A small network was trained on made-up records. Each row is its average activation on records with the value named, seen along a few directions.
Related values have similar rows: they may be neighbours, one step apart, or belong to one group.
In the rows, zero is written as 500.
Strong random noise was added to every row along 2 fixed directions; ignore it. To show where, here is one row again and again, with new noise each time:
[417, 521, 653, 634, 507, 273, 508, 590, 507, 512, 491, 455, 584]
[463, 504, 624, 645, 522, 295, 493, 584, 490, 519, 474, 488, 511]
[657, 450, 503, 712, 612, 325, 409, 577, 436, 554, 393, 693, 144]
[725, 350, 450, 626, 509, 647, 479, 495, 337, 550, 399, 435, 295]


Field W:
w8: [403, 502, 404, 345, 516, 641, 570, 420, 503, 583, 465, 424, 602]
w3: [469, 509, 590, 598, 517, 346, 536, 634, 483, 503, 455, 422, 532]
w2: [381, 678, 446, 499, 603, 129, 341, 582, 574, 505, 567, 925, 338]
w1: [330, 544, 552, 328, 356, 712, 557, 319, 620, 397, 663, 338, 892]
w4: [364, 549, 479, 376, 381, 706, 582, 336, 675, 495, 640, 323, 780]
w9: [521, 429, 502, 485, 411, 601, 502, 600, 429, 408, 390, 472, 437]
w6: [806, 227, 351, 476, 557, 878, 558, 547, 296, 500, 411, 364, 386]
w7: [371, 687, 562, 379, 544, 343, 459, 590, 582, 524, 556, 693, 529]
w5: [461, 628, 471, 409, 475, 423, 509, 273, 647, 437, 631, 502, 570]
The values of W form 3 separate groups.
List the group mates of w2, in the order listed. -> w8, w7
List the group mates of w4, in the order listed. -> w1, w5

Field S:
s3: [247, 627, 553, 261, 435, 565, 560, 432, 593, 539, 684, 363, 959]
s1: [604, 428, 499, 622, 578, 404, 564, 425, 458, 542, 450, 410, 429]
s2: [364, 678, 487, 473, 596, 185, 396, 469, 624, 516, 539, 883, 326]
s6: [652, 395, 470, 557, 533, 515, 511, 524, 409, 470, 450, 459, 397]
s9: [526, 447, 473, 545, 449, 641, 499, 444, 517, 467, 513, 421, 574]
s5: [411, 492, 475, 383, 396, 705, 593, 403, 549, 420, 542, 344, 703]
s4: [554, 447, 507, 500, 435, 560, 526, 586, 379, 504, 447, 361, 495]
s8: [618, 390, 436, 478, 519, 706, 495, 656, 321, 574, 370, 421, 427]
s7: [504, 587, 610, 653, 525, 275, 383, 547, 641, 462, 520, 754, 281]
The values of S form a tree with 2 forks.
List every value one step from s3, in the order listed. -> s2
List every value one step from s1, in the order listed. -> s6
List every value one step from s8, in the order listed. -> s4

Field B:
b9: [463, 426, 591, 551, 447, 515, 694, 388, 451, 529, 502,  36, 854]
b4: [291, 566, 614, 521, 558, 260, 496, 823, 454, 597, 417, 582, 555]
b6: [736, 428, 486, 601, 609, 367, 383, 692, 317, 529, 343, 697,  81]
b1: [531, 511, 527, 642, 600, 333, 433, 511, 633, 433, 489, 746, 311]
b2: [396, 639, 403, 278, 558, 554, 471, 456, 624, 607, 673, 607, 653]
b5: [609, 436, 553, 579, 330, 703, 465, 404, 504, 403, 549, 396, 474]
b7: [553, 539, 364, 320, 479, 705, 466, 324, 487, 537, 557, 571, 427]
b8: [492, 412, 496, 493, 411, 599, 603, 464, 410, 440, 478, 193, 746]
b3: [463, 547, 445, 545, 546, 417, 459, 450, 623, 435, 473, 762, 288]
The values of B form a tree with 2 forks.
List every value one step from b4, in the order listed. -> b6
List every value one step from b7, in the order listed. -> b2, b3
List every value one step from b9, in the order listed. -> b8
